Each row below holds a small network's activations on one input, seen along a few directions.
Each table varies a few parts of the input and shows all the possible inputs, shuffled.
A made-up example of a description, with smaller parts first: one of 8 places around a ring, together with either a single point or one of 11 places along a line or (one of 3 separate values, together with one of 6 places along a line).
Shared parts are said once, and a part with two or three values counts as separate values.
(in the rows, 128 means zero)

Other details of the inputs shift rows strongly along two fixed directions, in all tables alike. That doesn't count.

Rows:
x1: [131  97  76 129 121 113 120 165 111 164 148]
x2: [167 139  92 112 121 114 109 130 149 107 118]
x3: [130 146 152 115 133 129 132 116 145 112 127]
x4: [161 152 110 106 125 121 109 104 155  89 104]
x5: [132  83  83 155 111 146 111 163 101 147 130]
x6: [133 150 153 124 133 126 136 117 146 115 123]
x7: [160 141  84 114 120 114 108 111 136  98 102]
x8: [118 105 115 122 126 124 125 144 115 154 151]
x9: [173 155  95 117 120 115 109 113 158  95  99]
x10: [157 137  89 107 120 109 110 126 130  94 115]
x11: [169 134  96 136 111 144  96 112 138  73  81]
x12: [158 153 107 115 124 117 112 100 149  90  95]
x13: [103 116 143 132 135 124 143 146 109 152 152]
x14: [105 115 143 132 134 126 144 146 110 155 151]
x15: [155 146 106 122 125 124 115 112 154 112 110]
x16: [128 102  76 123 120 113 115 147 104 147 139]
x17: [ 67 116 233 163 141 173 165 131 105 140 144]
x18: [114 122 129 122 131 123 131 127 112 131 135]
x19: [164 144  87 120 119 117 109 115 148 108 105]
x20: [ 89  96 138 131 134 127 142 150  98 173 162]
x21: [137 125 118 114 125 121 122 135 132 125 137]
x22: [124 141 149 127 133 132 133 109 140 126 124]
x23: [164 145  88 119 122 114 112 120 142 101 104]
x24: [110  99 112 122 126 119 133 158  98 157 157]
x25: [ 90  98 132 144 132 129 146 150  97 183 159]
x26: [126 147 150 119 134 128 133 102 133 105 114]
x27: [ 95 106 140 135 131 131 140 142 108 173 156]
x28: [104 188 229 142 152 145 163  63 157  94  97]
x29: [173 154  95 115 123 118 108 114 163  96 102]
x30: [168 140 116 137 116 143 106 122 144  72  89]
x31: [151 147 124 116 129 123 122 122 153 109 120]
x32: [ 99 155 235 154 141 174 152  86 136  89 100]
x33: [119 104 109 120 126 117 128 154 109 148 151]
x34: [125  94  83 118 119 116 116 158 105 159 153]
x35: [ 77 143 225 149 151 149 171 115 134 161 149]
x36: [107  93 107 129 126 127 128 155 108 178 161]
x37: [ 91 170 230 146 152 147 168  80 149 122 115]
x38: [136 155 150 130 133 132 133 100 153 116 112]
x39: [102 117 139 139 135 126 144 142 110 158 147]
x40: [119 134 152 121 132 127 137 125 131 127 137]
x41: [115  75 102 159 116 149 122 178  93 164 146]
x42: [130  97  84 123 122 112 121 168 109 158 153]
Each input here is: one of 6 places around a ring, together with either a single point or one of 6 places along a line.
- Changing only the place on the ring of 6 turns x33 into x42. The same change can be made to x24. Which row results? => x14
- Changing only the place on the ring of 6 turns x32 into x11. The same change can be made to x8. Which row results? => x22
- List by row number the other rows that have the place on the ring of 6 in common with x23. => x1, x9, x29, x35, x39, x41
- A walk changes only the place on the ring of 6. It starts at x18 and steps to x10. List the rest of the walk in order. => x13, x39, x28, x16

Rows:
x43: [106 130 143 134 140 120 149 134 130 174 150]
x44: [148 118  91 138 118 131 113 136 140 147 123]
x45: [148 122  90 140 118 128 117 140 137 145 124]
x46: [ 96 108 140 118 131 124 136 134  96 145 150]
x47: [113 108 134 139 124 141 130 137  99 121 128]
x48: [151 171 142 104 129 116 122  83 144  60  89]
x49: [112 147 236 151 139 171 152 125 153 102 127]
x50: [158 153 131 125 121 135 115  96 137  57  80]
x51: [151 112  72 140 116 123 112 151 131 151 126]
x52: [136 131 143 112 134 121 135 156 152 146 160]
x53: [158 157 107 101 123 110 111 100 135  68  97]
x54: [151 158 145 129 127 138 120  93 138  58  80]
x55: [141 143 117 104 125 118 115 104 127  88 111]
x56: [154 160 115 117 130 111 126 106 160 119 111]
x57: [112 123 164 103 139 116 146 156 130 146 174]
x58: [ 96 108 157 146 132 146 141 137  94 131 135]
x59: [128 100 111 154 116 143 121 150 112 142 127]
x60: [130 106 124  99 123 118 122 169 112 120 161]
x61: [159 179 134 113 133 117 125  81 177  99  96]
x62: [149 121  69 118 121 104 117 145 133 156 139]
x63: [ 91 116 150 120 136 126 141 131  99 141 149]
x64: [101 167 223 158 145 156 164  90 158 132 114]
x65: [ 98  98 140 141 128 145 133 143  93 137 138]
x66: [120  92 102 134 119 136 117 150  95 129 131]
x67: [104 134 149 135 142 123 151 130 132 171 150]
x68: [121 113  99 106 128 103 126 137 115 158 153]
x69: [102 129 150 131 140 127 148 125 134 174 152]
x70: [171 162 113 131 122 135 110  95 172  95  88]
x71: [108 115 138 152 131 143 138 139 129 172 143]
x72: [ 97 129 146 119 142 111 149 129 115 158 156]
x73: [154 133 113 147 119 142 113 122 137  99  95]
x74: [100 117 127 114 138 109 141 136 113 165 161]
x75: [133 132 101 103 129 104 122 121 129 133 138]
x76: [132 108  96 144 121 132 121 148 130 164 135]
x77: [141  93  75 127 111 132 102 148  99 118 125]
x78: [ 96 155 225 168 144 168 158  96 139 111 107]
x79: [ 94 127 153 116 143 113 150 125 119 159 155]
x80: [184 161 131 119 121 135 110 126 184  81 105]
x81: [ 91 173 218 121 153 125 169  83 143 123 131]
x82: [101 165 196 133 151 134 159  93 156 143 130]
x83: [160 117  81 142 111 138  99 134 133 107 100]
x84: [101 109 162 161 128 161 137 132 116 148 132]
x85: [135 112  82 109 121 105 114 143 102 120 132]
x86: [163 121 118 112 115 136 106 152 132  74 120]
x87: [135 113  80 109 121 107 113 142 102 119 133]
x88: [125 122 104 124 131 113 130 138 134 168 146]
x89: [158 127 100 145 113 140 108 127 135 100  99]
x90: [140  92  77 127 111 131 104 148  99 119 123]
x91: [128  98 109 152 116 147 116 146 114 143 127]
x92: [132 112  86 106 121 109 112 138 106 120 132]
x93: [162 172 114  97 129  99 121  90 157  83 100]
x94: [107  97 131 159 124 152 129 149 109 154 137]
x95: [117 126 118 113 135 103 137 133 118 150 148]
x96: [110 119 140 155 132 141 141 141 127 169 141]
- What do these inputs look like to the network? => one of 6 places around a ring, together with either a single point or (one of 2 separate values, together with one of 4 places along a line)
- Changing only the place on the ring of 6 turns x68 into x90. The same change can be made to x57. Which row results? => x86
- A walk changes only the place on the ring of 6. It starts at x69 and steps to x75. List the rest of the walk in order. => x55, x77, x84, x70
- Which other rows does x92 become when the choice among 2 separate values takes its other values? List them by row number. => x63
- Which other rows does x71 become when the place on the ring of 6 takes its other values? List them by row number. => x63, x65, x74, x82, x94
- A walk changes only the place on the line of 4. It starts at x44 and steps to x76. List the rest of the walk in order. => x64, x51
- Which other rows does x55 become when the choice among 2 separate values takes its other values? List them by row number. => x46

Rows:
x97: [125 117 124 137 126 126 134 138 129 158 138]
x98: [ 80  67 124 154 121 144 138 167  72 192 167]
x99: [125 117 129 134 123 127 133 142 130 158 141]
x100: [ 80 116 196 155 141 160 155 141 107 148 149]
x101: [ 78  83 120 130 139 116 147 175  82 198 184]
x102: [ 81  96 153 124 133 120 153 157  93 182 176]
x103: [173 126  37 122 114 110  94 133 143 126 111]
x104: [180 121  50 116 107 107  95 144 144 122 117]
x105: [135 135 120 133 124 127 126 112 141 140 120]
x106: [ 84 126 186 151 146 143 159 139 128 175 156]
x107: [132 117  99 111 127 105 124 139 115 136 139]
x108: [102  84 113 150 128 139 130 170  89 164 151]
x109: [134 185 208 134 141 145 148  79 176  94 102]
x110: [119 148 197 141 131 155 143 104 136  96 111]
x111: [124 143 137 114 137 115 134 123 132 115 131]
x112: [122 119 140 141 127 146 128 140 119 118 129]
x113: [115 180 195 143 149 145 150  75 165 115 103]
x114: [166 169 111 101 130 106 117  95 155  71  94]
x115: [136 144 139 133 133 134 132 126 151 129 127]
x116: [106  79 119 144 118 137 129 169  89 162 154]
x117: [121 161 191 138 138 139 151  94 156 123 111]
x118: [129 170 194 118 144 152 130  76 180  93 107]
x119: [ 94 114 184 133 137 165 132 119 123 122 136]
x120: [ 76 124 195 129 145 128 166 125 108 161 157]
x121: [105  65  90 145 117 133 123 189  80 176 166]
x122: [156 112  55 126 113 113 103 139 130 147 126]
x123: [115 148 192 146 137 151 144 100 134  98 104]
x124: [ 76  87 147 157 131 149 145 152  85 176 157]
x125: [130 184 205 138 144 141 150  74 173  97  94]
x126: [162 157 115  82 130 118 100  90 163  66 104]
x127: [126 185 211 110 141 131 151  75 158  82 107]
x128: [179 107  16 120 110 103  90 161 134 136 123]
x129: [116 148 173 115 138 124 144 113 133 119 136]
x130: [ 84  98 145 147 130 137 150 145 106 202 163]
x131: [161 173 104 103 132 109 112  86 154  76  92]
x132: [102  82 113 149 126 138 131 169  89 162 151]
x133: [153  96  34 102 113  92 100 170 108 140 148]
x134: [155  96  67 128 107 124 103 153 108 122 118]
x135: [184 122  50 114 106 111  95 145 146 121 119]
x136: [102  81 114 148 125 138 132 169  89 164 152]
x137: [130 123 128 139 125 139 122 135 123 109 118]
x138: [ 81  99 151 126 138 124 153 161  96 180 181]
x139: [165 148  81  97 117 102 106 102 139  94 102]
x140: [ 74  98 145 129 137 121 151 144  89 188 172]
x141: [120 140 177 143 131 148 140 106 129 103 107]
x142: [108  96 110 142 129 126 134 169 115 185 164]
x143: [167 112  42 127 109 123  89 137 120 101 102]
x144: [166 153  86 102 128 102 110 112 146  84 103]
x145: [175 152  87 122 122 116 109 114 162 100  97]
x146: [174 108  20  96 110  93  89 164 120 119 136]
x147: [ 76 140 217 129 148 133 172 109 118 148 146]
x148: [126 185 210 111 143 130 151  75 159  80 108]
x149: [ 78  85 149 156 128 148 143 150  84 177 156]
x150: [166 172 112 101 131 107 113 100 158  69  97]
x151: [ 89 101 150 148 138 140 150 165 113 196 174]
x152: [ 83 143 215 151 149 147 167 118 140 158 145]
x153: [113 163 194 116 141 124 151  94 142 105 123]
x154: [164 124  39 100 116  95  97 130 125 113 119]
x155: [ 93  97 153 143 128 139 150 160 111 195 171]
x156: [174 171 109 124 131 121 113  99 173  87  86]
x157: [117 158 167 140 140 139 144  94 153 130 115]
x158: [107 121 157 142 133 134 144 138 130 163 148]
x159: [173 122  48  96 112  92  96 142 128 106 123]
x160: [134 121 131 137 121 137 121 132 122 109 117]
x161: [ 92  82 125 145 129 134 144 181 103 209 184]
x162: [151  98  61 129 104 127  99 142 106 124 115]
x163: [132 165 200 135 130 155 139  88 149  75  94]
x164: [169 172 113  99 131 111 113 101 159  69 100]
x165: [132 149 168 138 130 150 132 110 140  88 106]
x166: [152 142 134 129 117 137 117 112 138  82  96]
x167: [168 157 115 127 123 134 106 107 151  60  82]
x168: [114 189 197 119 151 129 150  63 156  85 100]
x169: [169 105  16  96 106  89  89 144 112 128 128]
x170: [167 114  42 128 110 123  88 138 120 102 102]
x171: [176 108  55 121 104 123  90 150 122  98 112]
- Changing only one part turns x155 into x163. The same change can be made to x117. Which row results? => x134
- Changing only one part turns x162 into x130. The same change can be made to x119. Which row results? => x118
- What do these inputs look like to the network? => one of 3 separate values, together with either a single point or (one of 4 places along a line, together with one of 6 places along a line)
- A walk changes only the place on the line of 6. It starts at x106 and steps to x142. List the rest of the walk in order. => x152, x158, x104, x99
- Which other rows does x132 become when the choice among 3 separate values takes its other values? List them by row number. => x128, x144
- Which other rows does x138 become when the place on the line of 4 takes its other values? List them by row number. => x114, x133, x154
- Which other rows does x97 become when the choice among 3 separate values takes its other values? List them by row number. => x120, x141
